These are the activations of a small neural network, seen along a few directions. Each row is one input.
In each table, some parts of the input vary, and every possible input appears once, in random order.
A made-up example of a description, with smaller parts first: one of 3 separate values, together with either a single point or one of 11 places along a line or (one of 5 places around a ring, together with one of 6 places along a line).
Shared parts are said once, and a part with two or three values counts as separate values.
In the rows, zero is written as 128.

Table:
R1: [138 153 141 175 127 170 110 121 174 110  86 167 142]
R2: [ 82 168 183 146 140 146 101 127 215  13  63 135 130]
R3: [197 140 162 144 131 149 109 117 149 111 176 116 160]
R4: [ 77 153 168  96 144 133 164 196 155  97 142 100 136]
R5: [161  89  88 158 122 126  84  98 103 154 121 139 141]
R6: [155 158 180 163 115 154 106 130 182  84 110 158 132]
R7: [ 88  99  93 149 118 110 122 119  93 142 120 151 120]
R8: [107 144 129 147 139 149 151 129 131 125 152 137 150]
R9: [ 46 120 106 159 133 124  73 111 167  53   7 158 109]
R10: [180 134 123 156 143 165 113 108 142 137 152 125 170]
R11: [159 137 148 137 119 156 131 118 168 110 184 119 133]
R12: [158  87 104 129  97 111 130  95 116 114 136 131  85]
R13: [170 109 122  87 102  95 141 119  72 170 157 124 112]
R14: [ 80 164 113 115 167 122 168 162 150 123 129 105 148]
R15: [177 139 150 136 147 171 118 112 128 179 159 145 161]
R16: [ 81 120 138 138 120 102  98 106 162  14  14 148  82]
R17: [124 113  87 106 125 114 135 125  75 214 152  92 126]
R18: [122  86  73 151 110 133 106 100 122 153 129 141 113]
R19: [142 132 108 149 131 172 135 109 160 136 161 127 143]
R20: [143 159 122 104 146 154 163 135 113 197 183  79 155]
R21: [194 144 189 124 135 155 114 121 136 153 182 136 151]
R22: [123 100 124 127 105  88 146 114  87 103 127 141  92]
R23: [194  94 145 116 113 110 114  98  84 157 134 149 104]
R24: [119 109 104 178 107 132  80 112 135 126  54 181 112]
R25: [171 159 166  95 124 141 141 143 124 166 206 111 159]
R26: [159 114 117  84 112  92 159 120  68 175 159  82  98]
R27: [ 75 104 123  88 123  88 163 174 103 100  93 113  88]
R28: [ 60 119  76 117 147  82 138 153 112 139  97 119 117]
R29: [ 41 104  92 110 136 110 139 178 109 138  87 123 115]
R30: [155 110 136 156  94 109 104 108 129  87  61 171  85]
R31: [ 97 169 152 103 155 106 164 171 158  97 153  96 138]
R32: [158  93 115 139 126 132  90 102  90 196 127 159 132]
R33: [197  90 118 136 109 103 108  94  97 115 128 129 113]
R34: [ 66 163 143 157 152 162 104 119 206  38  39 144 139]
R35: [154 154 126 107 136 157 145 134 116 192 182 120 169]
R36: [ 95 120 107  95 135  60 162 149 106 100 104 109  90]
R37: [134 108  91 109 115 117 117 124  78 209 150 134 140]
R38: [160 164 161  92 134 138 158 144 120 171 207  71 144]
R39: [ 60 148 129 108 156 149 168 187 147 122 119 109 146]
R40: [124 149 169 135 127 133 147 138 139  99 176 128 140]
Q: What do these inputs look like to the network?
A: one of 4 places along a line, together with either one of 2 separate values or one of 8 places along a line
Q: Changing only the place on the line of 4 turns R10 into R33. The same change can be made to R20. Which row results?
A: R26
Q: Changing only the place on the line of 4 turns R35 into R37. The same change can be made to R15. Which row results?
A: R32
Q: Start at R12 and move only the place on the line of 4, one step at a time. The first step leads to R18. Which rows follow, in order?
A: R19, R11
Q: Start at R30 and move only the place on the line of 4, one step at a time. The first step leads to R24. Which rows follow, in order?
A: R1, R6

Table:
R41: [ 41 125  77 140 148 127 128 142 145 106  60 126 126]
R42: [117 158 170 116 142 152 152 158 160 106 161 115 147]
R43: [167 138 149 150 126 137 100  89 165  73 116 128 130]
R44: [ 88 136 143 123 123 104 159 154 145  66 105 129 100]
R45: [179 125 119  86 127 116 151 135  91 191 192  80 132]
R46: [145 112 144 146 104 107 115 112 132  74  85 163  93]
R47: [185 110 111 102 106 130 146 105  72 216 187 111 118]
R48: [103 174 143 133 155 176 143 158 165 155 161 124 177]
R49: [173  81  73 132 112 114 143 106  61 211 224 121 136]
R50: [ 98 100  80 165 130 128  84 100 134 116  41 160 117]
R51: [160 150 146 161 135 180  99 119 151 164 142 155 170]
R52: [ 51 115 115 115 124  95 135 155 124  93  76 129  98]
R53: [174 134 172 143 121 156 108 118 146 115 141 147 141]
R54: [108  91 117 138 106  98  90 113 112 102  57 164  90]
R55: [150 136 143  73 142  94 151 153  67 195 162 102 139]
R56: [110 163 147 125 147 134 144 131 178  64 136  95 135]
Q: What do these inputs look like to the network?
A: either one of 4 places along a line or (one of 2 separate values, together with one of 6 places along a line)
Q: List by row number the other inputs of the same sort as R55.
A: R45, R47, R49

Table:
R57: [ 79 149 115 169 140 190 131 137 188 101  89 143 135]
R58: [126 160 182  88 155 121 154 186 136 129 166 113 159]
R59: [206 105 138 129 102 107 126  87  90 132 143 148  93]
R60: [164 145 169 148 118 179 100 123 137 176 163 161 161]
R61: [127 106 117  92 116  81 167 128 104 100 166  67  84]
R62: [ 83 154 172 150 138 172 108 147 168  98  87 165 142]
R63: [125 149 156 139 129 146 122 106 194  33 106 103 129]
R64: [213 162 174 134 117 155 122 103 143 126 164 137 141]
R65: [ 80 107  73 111 112 121 179 155  95 165 145 110 106]
R66: [120 112 145  94 125  71 153 175  76 134 145 118 115]
R67: [ 84 115 130  95 111 102 156 166  76 164 144 131 110]
R68: [ 75 107  57 114 148  89 153 143  83 153 155  98 144]
R69: [119 151 184 144 147 140 107 153 167  68  87 154 153]
R70: [138 177 179  85 141 123 181 156 146 113 168  97 133]
R71: [ 86 158 113 115 147 169 181 168 158 165 167 100 144]
R72: [200 144 180 140 131 151  97 131 134 143 163 152 169]
R73: [159 141 114 169 117 195 124 112 158 181 164 136 154]
R74: [ 77 104 130 143 105 114 104 135 122 107  69 179  97]
R75: [ 97 132 106 109 142 116  81 121 123 149   5 128 111]
R76: [177 114 110 108 133 133  82  91  86 223  76 122 132]
R77: [103 143 104  59 147 104 133 154  79 204  80  81 126]
R78: [147  82  60 159 131 116 103  82  90 171 152 140 151]
R79: [154 142 101 175 154 162  98 101 145 170 174 123 190]
R80: [113 102 144 141 118  82 101 143 121  78  70 166 104]
R81: [152  82  75 155  95 149 130  94 103 183 141 152 116]
R82: [120  98 114 134 104  89 114  98 150  43  90 118  76]
R83: [ 73  98  71 156 105 133 126 125 141 108  71 160  93]
R84: [208 146 148 135 116 161 112  88 159 107 183 101 140]
R85: [ 81 159  99 120 182 136 155 156 145 153 177  87 181]
R86: [202  86 111 128 103 115 115  73 106 112 162 114  91]
R87: [130 167 180 138 130 141 133 123 178  51  88 138 128]
R88: [132 127 143  91 113  73 178 144  87 119 146 102  85]
R89: [125 117 140 135 104  83 126 113 133  62  71 151  76]
R90: [133 158 155  88 141 128 171 139 163  95 186  61 133]
R91: [ 91 163 169  93 145 152 157 180 137 160 167 124 150]
R92: [194  88 144 135 114 103 102 115  81 149 141 163 123]
R93: [ 74 151 102 176 176 156 105 124 176  90  98 129 171]
R94: [ 69  99  56 160 141  99 100 112 129  95  81 148 129]
R95: [156  88 133 139  97 131 106 105  84 181 140 174 119]
Q: What do these inputs look like to the network?
A: one of 3 separate values, together with either a single point or (one of 2 separate values, together with one of 6 places along a line)
Q: Changing only the choice among 3 separate values turns R72 into R69. The same change can be made to R60. Which row results?
A: R62
Q: Change only the choice among 3 separate values in R61. List by row number the other rows that result.
A: R82, R86
Q: Which other rows agree with R66 in the choice among 3 separate values? List them by row number.
A: R58, R61, R65, R67, R68, R70, R71, R77, R85, R88, R90, R91
